Here are a small network's activations along a few directions, averaged over the inputs that share one value of a field.
Related values have similar rows: they may be neighbours, one step apart, or belong to one group.
Random noise pushes rows far along 2 fixed directions. That doesn't count. These rows show it; they differ only by the noise:
[ 197 -238 -138  342  369  185  550  125 -135   20  264    6 -103 -637
  279 -604]
[  37  -81 -214  261   10   31  265   65   94   62  233   68  -33 -193
  -20 -230]
[ 236 -191 -455   72 -557 -686 -234 -311  212  476   57 -656  114  384
 -156 -245]
[  87  -94 -331  165 -305 -303   -5 -106  193  245  153 -223   44  144
 -141 -156]


Values of PUP:
gem: [  17  143  102  -90 -234 -187 -304  -94   80   46 -265   69   17  391
  -52  270]
lop: [-108  204  -25  -23 -423 -283 -422  -56  251  163 -208   73  -19  512
 -195  250]
kuzo: [-149  187  289 -382  149  189 -195   37 -156 -209 -210  128   77  126
  -16  398]
sukot: [-433  187  417 -454   55  375 -235   93  -57 -436 -109  325  102  146
 -333  758]
mir: [ -70   68  388 -202  388  334   47  152 -277 -232 -193  235  -92 -105
  195   92]
zupaz: [ 333 -228 -114  300  275  -72  343  -66 -124  158   30 -322  -36 -456
  435 -633]
zabos: [ 147  -76  333  -27  535  265  163  101 -386 -180 -174  152 -195 -435
  425 -279]
viba: [-150  134 -173  265  -73  191  191   98  198  -86  287  429  -46  -63
 -200   73]
guk: [ -76  -65  188 -605  -23  -48 -389 -181 -206  -43 -172 -566  233  251
 -142  395]
neve: [ -37  -51 -412  146 -558 -401 -163 -197  356  219  176 -299  142  366
 -288   81]
zevin: [ 600 -382  -94   82  174 -449  134 -154 -298  382  -95 -709 -104 -362
  571 -923]
The values of PUP form a line.
List every value one step from neve, in the order listed.
Answer: viba
List every value one step from guk, in the order listed.
Answer: sukot
List every value one step from zabos, in the order listed.
Answer: gem, mir

Values of DOGIN:
dibef: [-287  152 -223  225 -235  148  210  123  333 -118  385  442   24    2
 -372  194]
toruf: [-215  135 -243  240 -290  -67   72    8  349   75  229  151   70  297
 -292  117]
nad: [ 539 -348 -146  -69 -188 -697 -250 -376 -204  466 -283 -892   18   93
  385 -620]
fet: [ 197 -138  107 -377   65 -154 -193 -188 -232   74 -146 -551   73  106
   65   16]
tunak: [-258  258  -37  335  104  362  270  283  259 -290  298  736 -115  -97
 -125  215]
rared: [ 469 -307  -50  -91   27 -401  -98 -249 -303  334 -251 -601  -61  -55
  344 -464]
gutod: [ 136 -124   93  248  452  239  362  207 -217  -96   74  159 -132 -646
  400 -556]
situ: [  35  -17   98 -175  -81 -124 -231  -35  -47   53 -212 -135    9  116
   26  100]
rila: [-184   14  327 -331  322  426   96   90 -223 -356    6  149    0 -260
  -27  283]
dovo: [ 181 -124  -99  268  213   67  222   18  -75   76   46  -77  -17 -298
  228 -380]
fiku: [ 154 -187  284 -106  565  253  257   63 -431  -71 -162 -167  -28 -532
  415 -355]
The values of DOGIN form a line.
A walk along DOGIN starts at rila and steps to its neighbour fet. Put dibef, tunak, gutod, fiku in the order it reaches them.
Answer: fiku, gutod, tunak, dibef
List every value one step from rared, in the order listed.
Answer: nad, situ
